Each row below holds a small network's activations on one input, seen along a few directions.
In each table, some parts of the input vary, and every possible input appears once, in random order.
Descriptions start from the smaller parts, as in this example, which fits no table here: one of 3 separate values, together with either a single point or one of 9 places along a line or (one of 5 places around a ring, together with one of 6 places along a line).
Shared parts are said once, and a part with two or three values counts as separate values.
In the rows, zero is written as 128.

Other details of the inputs shift rows strongly along three fixed directions, in all tables alike. That doesn't count.

Table:
r1: [124 109 149 142 112 143  83  90  91 121 166]
r2: [120 147 113 106 144 133 143 169 130 170 160]
r3: [114  69 153 192  84 122 115 135 140 100 116]
r4: [113 148 110 127 133 151 114 160 124 130 151]
r5: [141 190 141  92 165 105 167 108 117 156 125]
r6: [123 128 147 144 110 151  76  92  89 114 149]
r7: [137  94 138 124 122 156  80  88  92 113 149]
r8: [142 108 146 136 120 147  92  84 102  96 111]
r9: [139 102 148 128 132 128 119  89 114 112 124]
r10: [112 155  91  99 119 155  96 165 114 177 178]
r11: [117  79 160 198  71 126 104 140 136 115  83]
r12: [125  73 141 178  93 142 104 135 140  87  81]
r13: [139  99 137 142 141  99 183 138 166 103  83]
r14: [106 129 102 148 117 138 145 222 165 150 113]
r15: [123 136 145 137 114 152  78  92  87 118 155]
r16: [132 118 141 158 108  79 175 138 169 131  74]
r17: [138 192 136  96 173 108 170 104 121 130 135]
r18: [133 122 137 120 125 163  73  90  88 115 138]
r19: [128  97 162 159 107 125 101  84 105 108 139]
r20: [109 163  82  96 133 159  98 161 116 154 193]
r21: [141 151 154 118 158  90 176  89 127 122 130]
r22: [147 161 119  81 161 116 145  87 121 130 130]
r23: [101 100 102 157 115 141 134 209 161 128 143]
r24: [129 117 145 148 100 121  95  78 108 112 135]
r25: [126 132 101 111 141 163 111 159 126 122 134]
r26: [143 171 142  89 169  99 174 106 119 163 142]
r27: [133 104 139 118 126 155  80  88  90 123 155]
r28: [108  94  84 145 105 146 123 204 171 123 114]
r29: [101 113  86 153 104 138 127 205 167 128 135]
r30: [112 159 103 106 131 167  94 171 106 169 169]
r31: [131 128 141 140 112 113 115  85 118 114 130]
r32: [142 160 146  96 158 107 154  98 110 161 146]
r33: [104 118 106 155 106 146 126 215 155 148 118]
r34: [125 128  90 105 131 151 112 152 134 131 142]
r35: [146 162 145 110 140  83 166  86 130 148 109]
r36: [125 152  97  97 158 155 132 167 133 132 136]
r37: [117 150  76  80 142 169  94 159 118 153 176]
r38: [138  84 154 143 115 136  98  82 107 105 122]
r39: [136 155 144 108 158 108 155  94 116 130 151]
r40: [115 172  84  84 137 148 117 172 122 184 179]
r41: [144 121 118 130 141  88 195 140 181 101  69]
r42: [130 106 156 162 119  83 184 143 163 132  86]
r43: [132 108 155 152  86 118  93  82 107 134 119]
r44: [123 128 147 144 110 151  75  92  89 114 149]
r45: [127 120 136 163 113  81 177 134 172 105  85]
r46: [105 130 104 148 115 138 146 223 164 151 115]
r47: [102 130  96 152 124 141 147 219 169 124 123]
r48: [126 127  89 104 131 151 112 152 134 130 142]
r49: [129 118 145 148  99 121  96  78 108 112 135]
r50: [118  60 161 196  73 118 112 138 139 122  99]
r51: [138 109 139 153 133 105 174 141 167  90  59]
r52: [135  85 156 144 114 134  98  82 107 108 123]
r53: [150 171 115  73 172 108 165  95 130 132 125]
r54: [147 173 142 103 150  75 186  94 139 150 106]
r55: [152 128 147 109 162 102 170  87 132 111 107]
r56: [149 166 143  99 175  99 183  97 137 116  91]
r57: [124 125  88  91 150 175 101 163 114 140 177]
r58: [131 114 153 154 124  84 185 143 161 136  91]
r59: [132 123 138 120 124 162  73  90  88 116 138]
r60: [153 170 112  72 173 110 165  95 130 128 125]
Each input here is: one of 3 separate values, together with either one of 8 places along a line or (one of 2 separate values, together with one of 6 places along a line).
Q: The inputs of r53 and r36 match in every part but the choice among 3 separate values. If r37 is changed in the same way as r53 into r36, which row does it become?
A: r56
Q: Change only the choice among 3 separate values in r24. List by row number the other rows that result.
A: r1, r44
Q: Change only the choice among 2 separate values in r3. List by row number the other rows that result.
A: r58
Q: Change only the choice among 3 separate values in r46. List by row number the other rows that result.
A: r10, r58
Q: Change only the place on the line of 6 in r5. List by row number the other rows that result.
A: r11, r14, r30, r33, r46

Table:
r61: [110  82 106 158 111 150 116 185 151 113 139]
r62: [134 120 110 137 146  72 231 185 216 116  43]
r63: [107  79 110 156 114 152 115 186 150 117 135]
r64: [161 193 123  61 197  67 234  99 161 137  90]
r65: [125 210  82  46 176 187  78 124  71 159 218]
r66: [146 106 192 164 104 117  88  19  87  80  89]
r67: [127 198  89  53 173 191  78 130  72 158 207]
r68: [ 95 123 130 183  77 134 108 189 139 152 131]
r69: [105 106 107 160 102 158 105 187 148 108 118]
r70: [150 201 147  93 165  42 235 106 157 177  99]
r71: [143 148 110  78 147 149 104 102  99 147 152]
r72: [115  89  91 145  97 149 105 181 154 125 119]
r73: [138  98 217 181  83  85 105  24  83 128 127]
r74: [113  78 111 155 114 155 117 188 147 116 135]
r75: [150  88 194 150 113 112 101  14  85  87 118]
Q: What do these inputs look like to the network?
A: one of 3 separate values, together with either a single point or one of 4 places along a line
Q: List by row number the other rows that have the choice among 3 separate values in common with r65.
A: r66, r67, r68, r69
Q: Change only the choice among 3 separate values in r62. List by row number the other rows that result.
A: r63, r66
